Each row has a name. Each question is about the rows just above it. Places in a row count from 0.

[151 132 164 135 136 153 173 186 153 136 117  97] = Z_834
[112 130 157 127 145 144 169 178 198 140 111 148] = Z_756
[131 131 164 132 141 131 189 166 189 131 120 122] = Z_768
[148 148 148 151 131 167 167 155  94 139 167 148] = Z_578
[ 69 122 133 147 127  91 145 141  59  59 139  69] = Z_552
[148 128 164 139  94 118 196 158 167 138 127  98] = Z_924
Places of [167] in row Z_578: => 5 6 10
Places of [69] in row Z_552: => 0 11
Every place of [148] in Z_578: => 0 1 2 11
Every place of [136] in Z_834: => 4 9
At which places does Z_768 hold [120]? => 10
At which places does Z_768 hold [131]? => 0 1 5 9

[189  54  83 191  83]  Z_534
[ 68  57  57  57 172]  Z_848
[ 72 197  61  70 170]  Z_403
[163  85 169 164 102]  Z_274
Every place of [57] in Z_848: => 1 2 3
At which places does Z_534 hold [83]? => 2 4

[118 140 140 118]  Z_405
[126 130 128 118]  Z_550
[126 130 128 129]  Z_127
[129 126 119 129]  Z_603
[139 137 102 139]  Z_286
[135 122 150 123]  Z_556
[136 123 148 136]  Z_220
At which places does Z_286 hold [137]? => 1
At which places does Z_405 hold [118]? => 0 3
At which places does Z_220 hold [136]? => 0 3

[121 115 115 105 108 122 118 111 156 145 115  73  72 142 161] -> Z_160
[121 132 137 114  77 123 113 123 130 116  61 114  85 132 128] -> Z_974
[121 108 115 105 108 122 118 111 156 145  62  73  72 108 161] -> Z_268
Places of [132] in row Z_974: => 1 13
Every place of [123] in Z_974: => 5 7
Every place of [108] in Z_268: => 1 4 13
Every place of [161] in Z_160: => 14
Places of [62] in row Z_268: => 10

[ 85  85 133  88 118  85 173 201  88  85 172  80 134  87 102 100 128 171
 102 130  94 102 152  96 104 182 102]  Z_899
[101 126 133 133  69  60  83 133 105 102  84 192 123 127  83  94 133  81
 133  60 169 179  78 184  60  87 104]  Z_835
[128 124 135 135 152 158  70  53 141 173  92 111  89 135 162 148  84  88
 110  94 133 114  82 109 187 135 185]  Z_259
[104 126 121 127  69 130  83 133 105 102 101 192 123 127  79 117  82  81
 170  60 108 102 162 140 100  82 117]  Z_900
At which places does Z_835 hold [83]? => 6 14
At which places does Z_259 hold [135]? => 2 3 13 25
Every place of [127] in Z_900: => 3 13
Places of [102] in row Z_899: => 14 18 21 26
Every place of [60] in Z_835: => 5 19 24
At which places does Z_835 hold [133]? => 2 3 7 16 18
Every place of [82] in Z_900: => 16 25

[106 171 130 140 137 176 101  68 166 143  99 143 153 160 155 159 107 173
 106 106 134 166 106 126 119 121 161 118 137 159 115 159 149 137 160  78
 140  76 106 160 115 103 171 127 147 123 159 138  79 115 117 100 129 158
 193 106 106] -> Z_864
[111 144 129 139 146 100 104  79 143 147 117 146 127  77 131  89 109 180
 144 135 151 164 122 145  99 102 157 114  99 145 125 163 148 125 153  99
 140 101 131 126 110 107 176 150 147 145 120 150 101 111 127 106 122 174
 194 136  84] -> Z_278
[128 143 133 138 132 146 114  94 147 131 112 137 136 109 142 104 126 148
 128 128 105 146 134 133 123 124 136 126 128 122 126 153 136 146 132 102
 134 100 118 130 125 110 153 124 160 118 131 136 123 158 122 113 121 139
 166 128 114] -> Z_235
Places of [99] in row Z_278: => 24 28 35
Every place of [159] in Z_864: => 15 29 31 46
At which places does Z_278 hold [145]? => 23 29 45
Every place of [123] in Z_235: => 24 48
Every place of [143] in Z_864: => 9 11
Places of [106] in row Z_864: => 0 18 19 22 38 55 56
Every place of [137] in Z_235: => 11

[101 158 131 147 180 152 118 101  99 139 101  99 159 164] -> Z_219
[125 150 140 156 163 155 151 139  90 164 125 140 153 178] -> Z_393
[142 124 115 119 118 105 111 127 185 111 127 137 118  83] -> Z_854
[ 88 161 149 132 180 166  99  72 142 109 113 133 165 161] -> Z_514
[ 97  99 188 143 188 143  99  86 123 189  90 145  99 144] -> Z_528
[ 98 152 132 139 172 150 113  95 100 129 105 133 154 100] -> Z_32
[125 125 125 113 125 121 141 130 181 120 117 141 119 141] -> Z_178
[119 150 127 151 166 146 127 127 101 112 112 112 112 163] -> Z_67
[141 134 107 137 138 108 122 136 166 136 113 145 127 101] -> Z_55
[142 127 106 125 125 100 113 130 181 120 117 141 119  84] -> Z_408
Every place of [99] in Z_219: => 8 11
At which places does Z_408 hold [120]? => 9
Places of [113] in row Z_178: => 3
At which places does Z_178 hold [141]? => 6 11 13
At which places does Z_528 hold [188]? => 2 4
Places of [112] in row Z_67: => 9 10 11 12
At which places does Z_528 hold [144]? => 13

[140 130 137 140 129 130 104 140 137 141 120 148 104 118 148 114 135 104
 134 143 172 107 113 113 148 130 142 148] -> Z_972
[138 139 136 134 152 159 116 137 127 139 163 123 164 168 125 148 167 169
 107 119  76 169 145 152 129 115 113 123] -> Z_808
[ 97 195 109 106 188 144 188 188 195  89  99 105 151  92 100 157 134 136
 195 133 144 127 169 149 144 188 153 140] -> Z_376
[139 148 129 141 137 154 111 144 137 150 154 125 124 155 132 130 142 129
  95 136 109 137 141 140 146 104 115 141] -> Z_384
[ 97 124 109 106  98  76 183  99 135  89  99 105 151  92 100 157 134 136
 195 133 144 127 169 149  90 188 153 105] -> Z_806
Every place of [136] in Z_376: => 17
Places of [105] in row Z_376: => 11
Places of [142] in row Z_384: => 16
Every place of [188] in Z_376: => 4 6 7 25

[ 96 155 161 142 163  76  81 161] -> Z_830
[137 128 114 162 130 135 174 135] -> Z_98
[155 121 124  90  91 152 131 144] -> Z_360
At which places does Z_98 hold [162]? => 3
Places of [161] in row Z_830: => 2 7

[140 111 111  80 107] = Z_415
[ 98 115 133  90  99] = Z_772
[118  99 139  99 121] = Z_802
[118 111  76  72  95] = Z_477
[118 111  76  72 123] = Z_21
[169  95 111  80 125] = Z_244
[118 111 111  80 121] = Z_568
[118 127 139  99 121] = Z_342
[127 107 119  80 121] = Z_158
Places of [139] in row Z_802: => 2
At which places does Z_415 hold [111]? => 1 2
Every place of [99] in Z_802: => 1 3

[ 94 100 145 142 142] = Z_470
[142 143 143 143 143] = Z_863
[174 185 143  87 143] = Z_994
Places of [143] in row Z_863: => 1 2 3 4
Every place of [100] in Z_470: => 1
Every place of [94] in Z_470: => 0
Places of [145] in row Z_470: => 2
Places of [142] in row Z_863: => 0

[146  93  97  89 127  85  91 153 126] = Z_826
[137 142 160 111 143 161 118 146 160] = Z_975
[138 137 157 107 149 158 114 151 163] = Z_375
[113 125 128 174 175 158 158 136 139] = Z_93
[128 138 114 120 164 167 122 150 168] = Z_731
[153 164 150 118  80 146 133 115 120] = Z_965
[124  94  98 137 164  96 124 149 130] = Z_174
[134 172 163 137 102 163 148 120 133] = Z_884
[140 149 156 116 123 157 125 134 146] = Z_548
[133 136 133 112 150 159 136 136 161] = Z_878
[122 174 163 194 145 175 187 114 136] = Z_298
Every place of [133] in Z_878: => 0 2
Every place of [113] in Z_93: => 0

[180 171 158 151 152 153 133 151 122 171 153 157] = Z_763
[152 124 152 152 152 152 152 152 124 158 152 158] = Z_249
[180 171 158  84 152 136 133 124 122 126 119 119] = Z_586
At which places does Z_763 hold [171]? => 1 9
At which places does Z_586 hold [158]? => 2
Places of [152] in row Z_249: => 0 2 3 4 5 6 7 10
At which places does Z_763 hold [157]? => 11
At which places does Z_586 hold [180]? => 0
Places of [119] in row Z_586: => 10 11
At which places does Z_763 hold [122]? => 8

[113 139 112 132 118 143 116  73 130 130 130 145 102 112] = Z_13
[128 108  93 133 122 117 121 131  91 132 124 127  76 104] = Z_240
[137 143  87 131 133 117 122 114 135 135 117 126 126 136] = Z_58
[120 146 120 114 124 107 147 116 129 130 131 132 142 160] = Z_25
[138 122 140 140 126 129 129 140 138 140 112 146 133 122] = Z_939
[120 145 127 132 124 165 126 113 121 117 135 126 120 108] = Z_652
[129 122 122 116 126 129 119 136 125 138 112 138 136 100] = Z_14
At which places does Z_14 hold [122]? => 1 2
At which places does Z_25 hold [132]? => 11
At which places does Z_13 hold [112]? => 2 13
Every place of [145] in Z_652: => 1
Places of [140] in row Z_939: => 2 3 7 9
Every place of [135] in Z_58: => 8 9
At which places does Z_58 hold [114]? => 7

[148 106 144 129 139 113 139 149 136 139 119 105 114 127 147 145 112 134
 149 145 111 130 136 131 110 123 113 112 147 129 113 133 119 107 131 149
 106 106 106 149 147 147 110 106 122 149 128 111 132 136 135]  Z_985
[140 115 136 129 129 120 132 139 120 134 125 114 119 130 116 136 121 129
 139 136 120 126 131 129 119 123 120 118 139 127 120 129 120 117 127 139
 116 115 115 118 129 120 118 115 126 139 125 120 129 129 133]  Z_822
[130 135 103  87  88 163 144 112  89 104 150 130 153 134 115 106 151 103
 126 103 149 123 154 160 130 145 108 158 126 161 146 147 167 126 124 117
 144 145 132 150 118 129 159 137 102 118 130 155 150 142  98]  Z_412
[109 142 100 109 101 149 119 102 105 101 143 143 142 131 137 100 147 106
 106 100 147 117 125 131 142 131 131 147 110 133 145 124 145 142 116 103
 148 147 142 149 103 108 128 143 122 103 121 149 126 126 110]  Z_250
[123 124 132 132 133 121 126 132 133 133 123 124 133 126 126 132 122 131
 130 132 123 124 125 124 125 124 128 133 130 123 123 125 133 125 128 131
 123 122 124 122 131 129 121 124 124 131 127 122 125 126 132]  Z_647
[118  97 104 167 146  96  68 123 164 149 138 115  70 160 139 121 130  98
 105 116 130  72  65  64 151  61 164  80 135  63 139  61  79 143  72 114
 119  98 102 121 128  91  95  95 105 111  67 118  61 142 173]  Z_331
Places of [147] in row Z_985: => 14 28 40 41
Every place of [124] in Z_647: => 1 11 21 23 25 38 43 44
Every place of [103] in Z_250: => 35 40 45
Places of [129] in row Z_822: => 3 4 17 23 31 40 48 49
Places of [129] in row Z_985: => 3 29
Places of [105] in row Z_331: => 18 44
Places of [127] in row Z_985: => 13

[185 133 185 134]  Z_332
[139 185 185 112]  Z_676
[139 185 122 155]  Z_317
Places of [139] in row Z_676: => 0
Every place of [134] in Z_332: => 3

[125 130 115 132 126 128 127 129 167 146 128 124 109 125 127 125 112 119
 124 124 122 152 127 136 119 131 123 171 112 126 135 126 128 164 127 128
 109 161 152 171 123 166 124 126 133 126 168] = Z_989
[124 184 121 109 123 115 125 106 181 172 106 114 175 123 122 125 191 172
 108 135 103  68 125 138 121 102 123 184 158 124 102 121 121 195 123 121
 182 192  68 182 117 158 123 130 136 125 164] = Z_771
[163 117 154 123 172 140 160 123 108 114 124 116 161 169 167 176 160 126
 152 136 120 123 181 154 187  98  99 103 151 179 106 162 113 112 121 112
 163 111 121 107 160 111 169 172 156 178 107] = Z_559
[143 151 123 148 141 145 136 126 133 138 126 151 127 143 142 141 133 135
 161 126 159 127 151 133 150 154 143 131 133 138 152 141 138 136 153 154
 123 139 116 129 155 130 139 134 133 140 130] = Z_733
[127 144 139 137 130 113 125 115  96 109 144 142 136 128 130 124 122 129
 125 127 119 107 125 118 113 135 118  94 143 127 141 113 117  98 146 113
 141  99 108  94 128  97 128 125 119 124  96] = Z_675
Places of [125] in row Z_771: => 6 15 22 45
At which places does Z_675 hold [113]? => 5 24 31 35
At which places does Z_733 hold [126]? => 7 10 19
Places of [123] in row Z_771: => 4 13 26 34 42
Places of [135] in row Z_733: => 17
At which places does Z_771 hold [115]? => 5

[138 144 138 171 102 140 152  70 118 106] = Z_832
[135 131 155 144 120 111 121 116 131 149] = Z_344
[130 124 112 114 143 128 114 112 112 112] = Z_388
[161 144 103 140 169 103 119 140 140 147] = Z_105
[141 121 120 119 146 118 118 113 133 123] = Z_856
At which places does Z_344 hold [131]? => 1 8
At which places does Z_105 hold [103]? => 2 5
Every place of [114] in Z_388: => 3 6
At which places does Z_344 hold [121]? => 6
Every place of [112] in Z_388: => 2 7 8 9
Places of [123] in row Z_856: => 9
Every place of [140] in Z_105: => 3 7 8

[123 102 156  67 114 122] -> Z_844
[123 102 156  67 102 116] -> Z_275
[123 102 156  67 127  64] -> Z_486
[158  65 136 158  65 158] -> Z_147
At which places does Z_275 hold [102]? => 1 4
At which places does Z_147 hold [65]? => 1 4
At which places does Z_486 hold [156]? => 2
At which places does Z_147 hold [158]? => 0 3 5
Every place of [67] in Z_486: => 3

[129 109 123 109 154 174 124 109 118 129 147 141 126 154  99 117 159 164
 118 109 124  94] = Z_770
[127 161 110 144 110 107 100 129 164 112 133 110 135 112 111 156 118 107
 114 154 147 110] = Z_82
[154 136  95 121 122  98 147 133 111 136 114 143 129  72 174 123  97 110
 161 133 117 104] = Z_429
[154 136  95 121 122  98 147 133 111 136 114 143 129  72 174 123  97 110
 107 127 138 188] = Z_520
[127 161 153 144 111 107 100 129 164 112 133 153 142 156  96 140 152 171
 124 136 132 107] = Z_121
[127 161 153 144 111 107 142 129 164 112 133 153 142 156 144 144 142 171
 124 111 132 144] = Z_571
At which places does Z_770 hold [109]? => 1 3 7 19
Places of [112] in row Z_82: => 9 13
Every place of [144] in Z_571: => 3 14 15 21

[142 195 144 130] : Z_662
[130 130 147 143] : Z_468
[145 145 149 153] : Z_898
[167 187 129  73] : Z_798
[125 137  91 144] : Z_730
[168 195 131  62] : Z_875
[151 131 133 136] : Z_71
[152 160 130  97] : Z_545
[194 194 131 194] : Z_789
Places of [194] in row Z_789: => 0 1 3
Every place of [167] in Z_798: => 0
At which places does Z_798 hold [129]? => 2
At which places does Z_898 hold [145]? => 0 1
At which places does Z_875 hold [195]? => 1
Places of [130] in row Z_468: => 0 1

[145 135 101  63] : Z_413
[103  94 170 174] : Z_577
[106  82  82 106] : Z_812
[ 98  94 170 174] : Z_570
[141 151 151 151] : Z_73
[105 105 105 105] : Z_449
[177 164 103 152] : Z_377
[121  98 114  62] : Z_288
[143 153 110 137] : Z_761
[122  89 114  61] : Z_784
[166 189 107 176] : Z_422
Places of [105] in row Z_449: => 0 1 2 3
Places of [82] in row Z_812: => 1 2
At which places does Z_812 hold [106]? => 0 3
Places of [61] in row Z_784: => 3
Every place of [151] in Z_73: => 1 2 3

[106 131 117 153  82 136]  Z_381
[135 196 105 196 135 135]  Z_74
[117 117 107 107 107 117]  Z_573
[120 116 101  95 136  97]  Z_41
[143 135 126 143 153 135]  Z_83
[174 174 120 134 121 134]  Z_963
Every place of [135] in Z_83: => 1 5
Every place of [135] in Z_74: => 0 4 5
Places of [121] in row Z_963: => 4
Places of [117] in row Z_573: => 0 1 5
Places of [174] in row Z_963: => 0 1
Places of [107] in row Z_573: => 2 3 4

[126 127 116 175 117 129 127 134 144 131 133 112 128 128  94 131 119 141
 129 143 121 129 126] -> Z_540
[132 135 146  90 132 111 122 121 114 126 127 123 134 129  88 135 135 121
 127 154 124 132 131] -> Z_825
[105 127 123 152 132 103 121 139 128 120 135 135 129 131  59 140 125 124
 140 103 143 166 129] -> Z_779
[129 131 133 114 125 120 125 129 122 127 125 136 130 127 125 129 128 127
 130 134 127 131 130] -> Z_335
Places of [127] in row Z_335: => 9 13 17 20
At which places does Z_335 hold [125]? => 4 6 10 14

[129 131 123 109 105] : Z_751
[127 127 127 124 122] : Z_699
[127 128 105  92  86] : Z_693
[150 151  78  78  76] : Z_310
[190 192  61  66  59] : Z_560
[125 125 126 126 128] : Z_39
[144 144 112 106 100] : Z_607
[121 122 103 100 102] : Z_7
Every place of [144] in Z_607: => 0 1
At which places does Z_607 hold [100]? => 4

[193  95 143 146 198  85 193 145] = Z_855
[196 144 144 144 149 144 122 149] = Z_632
[193 121 121 142  95 142 142 122] = Z_818
[ 86 108 117 108  83  85 138 108] = Z_337
Places of [149] in row Z_632: => 4 7
At which places does Z_855 hold [145]? => 7
Places of [122] in row Z_632: => 6
Every place of [144] in Z_632: => 1 2 3 5
Places of [121] in row Z_818: => 1 2
Places of [108] in row Z_337: => 1 3 7
At which places does Z_337 hold [83]? => 4

